[119 109  91  91 171] : W
[120 124 125 116 137] : Y
[113 111 140 119 128] : M
[103  97 105  79 187] : D
[124 109  86  97 159] : J
[126 112  88 103 159] : Q
[119 104  83  89 168] : F
[133 123 107 120 144] : L
[106  93  89  71 189] : R
[107 107 162 145 111] : C
[112  88 126  73 178] : G
both F M:  => [119]
back: [ 88 112 126] => Q

[123 121  82 124] : P
[124 120  84 103] : E
[120 193  77  87] : U
back: [ 77 193] => U
both P E:  => [124]
which: [ 82 124] => P
both U E:  => [120]
which: [124 120  84 103] => E
U? => [120 193  77  87]

[126 156 120 130 110 116 155 132 156 107 142 120 101 146 108 109 110 129
 133 123] : K
[119 156 120 131 101 116 105 144 110 117 130 139  92 164 104 154 113 148
 156 125] : T
[121 126 160 132 107 153 121 128 135 129 144 140 152  84 146 101 113 116
  97 156] : S
[119 156 120 131 101 116 105 144 110 117 130 139 129 157 136 145 112 104
 109 126] : A
[144 162 127 124  94 128 111 168 145 154 148  95 136 138 116 132 132 100
 102  77] : V
[143 149 119  86 135 126 137 152 140 149 127  82 128  87  98 132 138 137
 136  97] : Z
[143 149 119  86 135 126 137 152 140 149 127  82 128 109 148 121 142  97
  98 167] : N
[136 118  99 116 153  94 140 104 108  95  92 128  97 164 104 154 113 148
 156 125] : X
[117 112 155 150 126 156 149 130 110 116 155 132 159 107 142 120  98 134
 128 134] : H
which: [119 156 120 131 101 116 105 144 110 117 130 139 129 157 136 145 112 104
 109 126] => A
which: [126 156 149 130 110 116 155 132 159 107 142 120] => H
V? => [144 162 127 124  94 128 111 168 145 154 148  95 136 138 116 132 132 100
 102  77]
which: [143 149 119  86 135 126 137 152 140 149 127  82 128  87  98 132 138 137
 136  97] => Z
which: [121 126 160 132 107 153 121 128 135 129 144 140 152  84 146 101 113 116
  97 156] => S

[184 120 116 181] -> sifas
[135 132 117 188] -> mog
[115  75 117 129] -> gukod
[114  74 118 126] -> Zodes
[114  72 117 130] -> Koram
[134 185 117 184] -> radut
[ 72 114 141 130] -> Bepit
both radut sifas:  => [184]
which: [114  72] => Koram
back: [117  75 115] => gukod
both radut gukod:  => [117]
gukod? => [115  75 117 129]

[128 180 142 110 117 116 139 129 108  91] -> lem
[128 150  91 156 192 110 117 159 126 169] -> zinum
[130 148 111 110  95 113 127 109 109  76] -> difo
[135 110 136 124 119  96 115 108 129 156] -> Vipi
[129 142 126 109 126 150 121  94 150 191] -> livin
[133 190 124 121 166 148 114 148 111 170] -> mil
[132 103 137 137 174 144 145 114 132  99] -> nuzo
lem? => [128 180 142 110 117 116 139 129 108  91]
difo? => [130 148 111 110  95 113 127 109 109  76]
which: [121 166 148 114 148 111] => mil
both lem difo:  => [110]
back: [109 127] => difo
which: [128 180 142 110 117 116 139 129 108  91] => lem

[164  96 136  81 168 107 118 153 141 145 159 171 126  90  86  93  92 100
 103  87  88  88 134 101 145 101] = pala
[ 89  77 103 143 166  70 116  82 132 102 147  99 129  86 139  99  94  87
  79 156  80  95 106  75 128 136] = pev
[158 119  99 182 109 106 118 105 166 100 169 119  98 121 139 126 132 111
 157 159 123 116  93  96  70 107] = nuna
[101 167  76 149 119  85 159  70 149  82 180  97 169 126 162 175 135 107
 131 125 129  74  82 130 164 149] = bovol
[150  90 169 127 101 129 104 164 173 170  78 168  98  92 104  81 172 103
  85 129  99 163 170 100  90 115] = mavus
[101 167  76 149 119 158  89  70 149  82 180  97 169 126 162 175 149 100
 131 125 129  74  82 130 164 149] = raka
[150  90 169 127 101 129 104 164  61 170  78 168  98  92 104  81 172 103
  85 129  99 163 170 100  90 115] = moge
[ 83 137 168 146 139 141 141 153  86 167  59 118 120 117 155 119  91 134
  88 194 118 149 168 122 107 162] = Dos
which: [158 119  99 182 109 106 118 105 166 100 169 119  98 121 139 126 132 111
 157 159 123 116  93  96  70 107] => nuna
moge? => [150  90 169 127 101 129 104 164  61 170  78 168  98  92 104  81 172 103
  85 129  99 163 170 100  90 115]
which: [168 146] => Dos
which: [164  96 136  81 168 107 118 153 141 145 159 171 126  90  86  93  92 100
 103  87  88  88 134 101 145 101] => pala

[115 142 109 167 161 155 104  80 104 133 118 120] -> kefa
[124 108 162  97 126 102 122 161 153 113 121 143] -> vudub
[ 93 132 130 174 181 153 103 112 110 137 110 137] -> tof
[153 114 132 129 163 125 134 137 115 119 103 150] -> siz
[142 115 145 134 154 115 122 124 110 137 132 144] -> lep
[150 128 133 128 176 109 151 128 127 143 103 149] -> Naba
[114 150 152 130 134 126 101 111 137 112 121 126] -> pekun
[114 150 147 124 137  99 121  97 139 156 167 117] -> kon
[171 115 132 134 124 122 115 145 154 110 137 123] -> ziz
which: [115 145 134 154 115 122 124 110 137 132] => lep
which: [124 108 162  97 126 102 122 161 153 113 121 143] => vudub
which: [150 128 133 128 176 109 151 128 127 143 103 149] => Naba
which: [171 115 132 134 124 122 115 145 154 110 137 123] => ziz

[110 107  83  78  92 164 164 168  76 149 130 149 172  93 122 170  96 171
 170] -> dufi
[134  74 144 135 121 121 144 156 108 176 187 117 122 166 153 115 104 170
  83] -> bub
[183 111 109 105 102 105 125 184 168  78 113  81 172 166 133 110 140 169
  95] -> kasi
kasi? => [183 111 109 105 102 105 125 184 168  78 113  81 172 166 133 110 140 169
  95]
which: [183 111 109 105 102 105 125 184 168  78 113  81 172 166 133 110 140 169
  95] => kasi
dufi? => [110 107  83  78  92 164 164 168  76 149 130 149 172  93 122 170  96 171
 170]

[199 157 177  89 154 112 104 152  86]  fono
[117 159 145 129 137 123  99 151  78]  gugo
[153 146 156  92 159 140 121 166  83]  Teke
[134 137 123 145 129 159  99 112  65]  zok
which: [153 146 156  92 159 140 121 166  83] => Teke
zok? => [134 137 123 145 129 159  99 112  65]
both fono zok:  => [112]
which: [199 157 177  89 154 112 104 152  86] => fono
which: [137 123 145 129 159  99] => zok

[161 129 167 144  99 117 116 106 184 138  96  91 116 172 120 123 112  87
 150 149 119 118  95 106  94 138 149 122 162 142 115 147 145 161]  kegom
[161 129 167 144  99 117 116 106 184 138  96  91 116 172 120 123 112  87
 150 149 119 118  95 106  94 138 149 122 149 117  99 145 115 140]  popas
[138  98  91 117 112 117 132 122 184 138  96  91 116 172 111 147 112  87
 150 149 119 138  95 106  94 138 149 122 162 142 115 147 145 161]  rup
[161 129 167 140  99 117 132 122 184 138  96  91 116 172 120 123 112  87
 150 149 141 118  95 106  94 140 149 122 162 142 115 147 145 161]  davub
which: [161 129 167 144  99 117 116 106 184 138  96  91 116 172 120 123 112  87
 150 149 119 118  95 106  94 138 149 122 149 117  99 145 115 140] => popas
which: [138  98  91 117 112 117 132 122 184 138  96  91 116 172 111 147 112  87
 150 149 119 138  95 106  94 138 149 122 162 142 115 147 145 161] => rup
which: [106  94 140 149 122 162 142 115] => davub
kegom? => [161 129 167 144  99 117 116 106 184 138  96  91 116 172 120 123 112  87
 150 149 119 118  95 106  94 138 149 122 162 142 115 147 145 161]
which: [161 129 167 140  99 117 132 122 184 138  96  91 116 172 120 123 112  87
 150 149 141 118  95 106  94 140 149 122 162 142 115 147 145 161] => davub
popas? => [161 129 167 144  99 117 116 106 184 138  96  91 116 172 120 123 112  87
 150 149 119 118  95 106  94 138 149 122 149 117  99 145 115 140]

[149 135 118 103 119 123 120] = vek
[194 157 140 104 124  91 181] = Dig
[ 82 187 113 112 157 162 110] = bilaz
[139 126 167 144 102 117 111] = sadi
[110 113 146 182 130 127 112] = Ripi
[123 107 100 101 160 110 158] = Peg
[ 97 168 134 112 125 199 127] = nuz
[158  94  99 132 125 119 165] = garip
[ 96 146 113 104 100 124  91] = fub
back: [ 91 124 100 104 113 146] => fub
back: [120 123 119 103 118] => vek
both Peg fub:  => [100]
both fub bilaz:  => [113]
back: [118 135 149] => vek
which: [113 146] => Ripi
nuz? => [ 97 168 134 112 125 199 127]

[147 122 123 125 122 120 128 120 138 107 102 152 127 130 115 140 151 130
 132 118 109 121 110 122 119 163 105 134 153 134 138 137 133 128 139]  dok
[141 122 127 118 129 122 119 134 141 108  91 134 107 116 121 123 126 152
  98 149 166 119 141 119 129 133 153 132 153 116  95 102 141 180 151]  digit
[135 126 111 126 157 137  90 152 106 159 163 109 135  99 142 119 105 106
 103 114 139 113 141 122 114 106 140 132 123  98 150 140 127 123 113]  boton
[117 104 127 154 149 144 125 151 136 153 159 126 139  96 118 110 129 138
 156 139 126 129 134 144 109 128 137 158 127 141 149 123 118 149 108]  repe
which: [117 104 127 154 149 144 125 151 136 153 159 126 139  96 118 110 129 138
 156 139 126 129 134 144 109 128 137 158 127 141 149 123 118 149 108] => repe
boton? => [135 126 111 126 157 137  90 152 106 159 163 109 135  99 142 119 105 106
 103 114 139 113 141 122 114 106 140 132 123  98 150 140 127 123 113]
which: [135 126 111 126 157 137  90 152 106 159 163 109 135  99 142 119 105 106
 103 114 139 113 141 122 114 106 140 132 123  98 150 140 127 123 113] => boton
dok? => [147 122 123 125 122 120 128 120 138 107 102 152 127 130 115 140 151 130
 132 118 109 121 110 122 119 163 105 134 153 134 138 137 133 128 139]
back: [134  91 108] => digit
which: [147 122 123 125 122 120 128 120 138 107 102 152 127 130 115 140 151 130
 132 118 109 121 110 122 119 163 105 134 153 134 138 137 133 128 139] => dok

[155 135 156 163 100  99  97 165 146  94 156 153 158 148  94 160  95 138
 154 159] = Fipur
[126 162 164  90  99 109 160 165  93 160  91  92  94 130 128  96 154 129
  96  94] = giv
[ 90 124  94  91 158 164 161  98  95 164  90  93  93 127 155  92 160 125
  90  91] = fak
[ 98 126  97  97 164 159 166 100 102 156  97 105  96 133 138 100 163 117
  98 102] = rirop
[ 93 101 105 163 160  90 161 156 159 134  82 159 109 103 180  98 157 128
 109 101] = bon
[157 126 162 164  90  99 109 160 165  93 158 156 156 141  85 167  86 121
 161 158] = lili
[ 96 117  97  94 150 158 153  98  96 168  95  98  98 117 166  90 160 120
  99  88] = zer
[154 130 156 156  93 100 105 163 160  90 161 156 159 134  82 159  89 126
 154 155] = daza
back: [158  93 165 160 109  99  90 164 162 126] => lili
which: [ 97 105  96] => rirop
back: [159  82 134 159 156 161  90 160 163 105 100  93] => daza

[127 119 132 152 127  70 161 111 113 112 101]  Fupa
[135 161 147 177 136 148  96 136 105 150 132]  Nagog
[132 126 145 122 131 152 110 120 135 118 136]  let
Fupa? => [127 119 132 152 127  70 161 111 113 112 101]
back: [136 118] => let
let? => [132 126 145 122 131 152 110 120 135 118 136]
which: [127 119 132 152 127  70 161 111 113 112 101] => Fupa
which: [132 126 145 122 131 152 110 120 135 118 136] => let

[153 124 140 105]  Vuz
[153 124 176 189]  piver
[153 124 176 105]  ludi
which: [153 124 140 105] => Vuz
which: [153 124 176 189] => piver
piver? => [153 124 176 189]

